These are the activations of a small neural network, seen along a few directions. Each row is one input.
Each table varies a few parts of the input and shows all the possible inputs, shuffled.
Descriptions start from the smaller parts, as in this example, which fits no table here: ring(8) and (point or line(11) or (values(3) and line(4))).
Shared parts are said once, and a part with two or three values counts as separate values.

A family of inputs:
r1: [ 34   5  -4 -36   5  20  -1   7 -10  10  56 -62 -27 -64 -21  39]
r2: [ 41  -8   6  -8  -6 -33 -65   9 -19 -20   4  59  -8  47   7   6]
r3: [-15 -11 -41   5 -22 -68  15   7  31 -27 -35  51   6 -48  18 -12]
r4: [ 45   6  19 -26  -6 -28 -55  21   7 -13 -17  78   2  23   1  -2]
r5: [ 60  46  15 -44  -9 -16  -1  38  -6 -16  -3  30 -61 -11 -42   3]
r6: [  3 -40 -53  27 -22 -56  20  -8  -2 -25 -24  40  19 -28  38  -8]
r7: [ -8 -17 -46 -19  12  -2  22  14 -26   3  40 -31  11 -72 -43  35]
r8: [ -4  20 -42 -27 -27 -39  32  22 -36  -3  52  -7  13 -50 -15  29]
r9: [-55  20  70  44 -25  58  20 -32  19  30 -54 -39  23  20 -14 -31]
r10: [ 50  25  -1 -52  30   5 -10 -17 -19  25  34  14 -52 -14   0  19]
r11: [  9 -66 -27  16 -17 -51 -36 -19  28 -21 -21  62  -7  47  35 -26]
r12: [ 35  23  -6 -47  -7   7  15 -16 -14  32  74 -39 -26 -61  11  46]
r13: [-52  26  71  39   7  44  31 -68   5 -11 -51 -67  35  46   1 -41]
r14: [-11 -49 -50  23   7 -37  19 -35 -12  -7 -20  35  19 -35  37  10]
r15: [ 10  12 -25 -52   4  35  -6  35 -23   8  55 -69 -35 -44 -10  36]
r16: [  6 -66 -40  44  22 -33 -39 -27  40  -2 -26  39  -1  40   9  -2]
r17: [ 60  36   1 -43  -8 -14 -20  17 -24   1  30  16 -55  -3 -17  -3]
r18: [-37  19  73  30  17  41  29 -48  17  -2 -68 -82  47  30  -7 -44]
r19: [-73  31  65  53 -34  62  23 -48   8  25 -37 -22   9  40  -6 -27]
r20: [-47  20  87  45   8  28  31 -30  -1 -32 -29 -57  31  40  19 -55]
r21: [ 50  30 -10 -32  36  11 -22   2  -3  12  23  -3 -45  -9 -30  23]
r22: [  0 -65 -65  33  17 -18 -31   8  38  19 -16  34   8  60  18  -7]
r23: [  2 -51 -71  49  11 -12   7 -13  -5 -16 -25  20  20 -42  -2  -3]
r24: [ 33 -15  -1  14  32  -9 -72  -5   0  -5  -5  34  -8  37  -4  33]
r25: [-37  35  93  37  18  46  35   7  18 -23 -18 -32  53  15  20 -72]
r26: [ 52  48  10 -51 -42   5  35  35   5 -24  43 -15 -33 -42 -25  40]
r27: [ 27  -8 -24  -1  26   1 -68  29   1  10  -2  25   4  58   8  28]
r28: [ 27 -19   9 -14  30 -17 -60 -23 -19   7   8  50 -13  32  24  31]
r29: [ -1  27 -25 -40 -30 -26  61  42  -3 -31  28  18   5 -41 -42  53]
r30: [  6 -44 -26 -11 -21 -42 -36 -14  53  -7 -25  83  13  22  14 -48]
r31: [ -6 -70 -30  17  11 -39 -31 -42  17  -5 -18  56  -4  49  27  -3]
r32: [-54   6  61  13 -16  54  29  18  10  51 -58 -46  28  37  -3 -29]
r33: [-42  14  60   6  18  43  37  -2   8  22 -67 -82  50  48   5 -36]
r34: [-62  35  90  55  -7  57  34  35  24   9   8  17  20  11  16 -62]
r35: [ 42  43  -6 -43 -39  -9   6  18 -24   3  69 -36 -27 -45  -1  22]
r36: [ 29  38 -29 -42  31  17 -27  35 -11  11  26 -17 -45  10 -20  27]
r37: [-12   0 -35 -30   5 -24  34 -12 -30  22  56 -14  12 -65  -7  48]
r38: [-26  -9 -66 -34   7  12  14  41 -36  -1  36 -39   0 -49 -27  29]
r39: [-70  23  85  65 -20  42  29  -2   7   3  -4  -6   1  31  13 -45]
r40: [-11 -50 -90  41   8 -12   6  22 -11  -8 -20   1  16 -19  12  -1]
Q: Describe the family of inputs behind these rows.
A: line(5) and (values(2) or ring(6))
Q: Changing only the line(5) part turns r37 into r8. The same change can be made to r10. Which row results?
A: r17
Q: Changing only the line(5) part turns r6 into r23. The same change can be made to r20. Which row results?
A: r18
Q: Which other rows agree with r34 in the line(5) part? List them by row number.
A: r3, r4, r5, r25, r26, r29, r30
Q: Start at r24 and move only the ring(6) part, one step at a time. The first step leads to r21. Which rows follow, in order?
A: r1, r7, r23, r16
Q: Which other rows does r15 become when the ring(6) part takes its other values? List them by row number.
A: r22, r27, r36, r38, r40

A family of inputs:
r41: [ 10  10  35   0  32  24 -47   8  -8   0 -45 -25  10  89   0 -14]
r42: [-70 -59  -2  65   7  15   4 -26  22   7 -23 -23  57  36  29 -22]
r43: [ -2  28  70   5 -31  -5 -15 -10   3   5  23  58 -18  30  33 -26]
r44: [ 20  23  57   5  24  48 -48   6  32  23 -21  17 -33  60 -20 -19]
r45: [-72 -44 -17  75   3   6  39 -32  13   7 -71   2  45  -2  20 -46]
r46: [  3  15  43  16 -34 -36  33 -26  26 -53 -45  25  18   2   5 -43]
r47: [-18  64  50 -18  14  47  56  34 -32  -7  46 -76  20 -64 -17   2]
r48: [ 20 -12 -86 -13 -24 -35  -5  85  -5 -23  36  53 -23 -33 -20  26]
r49: [-22  52  23 -35 -34  51  59  -5 -15  34  23 -97 -20 -39 -37  26]
r50: [ 25 -21 -54 -46  -2 -50 -14   8  -2   9   4  53   5 -22 -13  46]
r51: [ 56 -33 -65 -41  14 -36 -25   0   3   4  27   3 -26 -31  19  11]
r52: [ 49 -23 -54 -12  31 -28 -39 -42 -37  -6  47  10 -35 -26   0  60]
Q: Describe the family of inputs behind these rows.
A: values(2) or line(4) or ring(6)
Q: Start at r52 and move only the line(4) part, one step at a time. The first step leads to r51. Which rows follow, in order?
A: r50, r48

A family of inputs:
r53: [ -3 -11   7  18   7  -2 -13   2  14  -8 -29  18   9  28   6 -22]
r54: [ 12   3 -31 -19  -1 -12  14  12 -15  -7  24  -9  -5 -39 -10  23]
r55: [ -2  -8  -3  10  -6 -11  -9  10   5  -6   2  29   2  10   9  -6]
r56: [-13 -25  -6  22   5  -7  -9 -16  12  -2 -36   9  17  29   8 -13]
r57: [ 18  12 -21 -31  -9  -9  10  22  -7  -1  20  -5 -13 -29 -14  19]
r58: [ 16  13  16 -13  -3  -7  -7  -9  -2  -2   5  12 -11   3  -1   4]
r59: [-12 -26 -22  17  -3 -13  -2  -9   7   2  -6  22   6  -2  11  -3]
r60: [  9   0 -10 -12  13   6 -10   4 -11   8  19 -13  -6  -5  -2  17]
r61: [-51  33  71  27  -7  52  41 -11   4   8 -22 -57  25  11  -3 -34]
r62: [ 11  -4   1  -2   1  -9  -3 -21  -1  -3   5   0  -6  -5   8   1]
r63: [ 15  14  -2 -17   3  12 -11  16  -5   9  16  -6 -20   0 -13  14]
Q: Describe the family of inputs behind these rows.
A: point or (values(2) and line(5))
Q: Which other rows does r62 become when the line(5) part takes its other values? List them by row number.
A: r54, r56, r59, r60
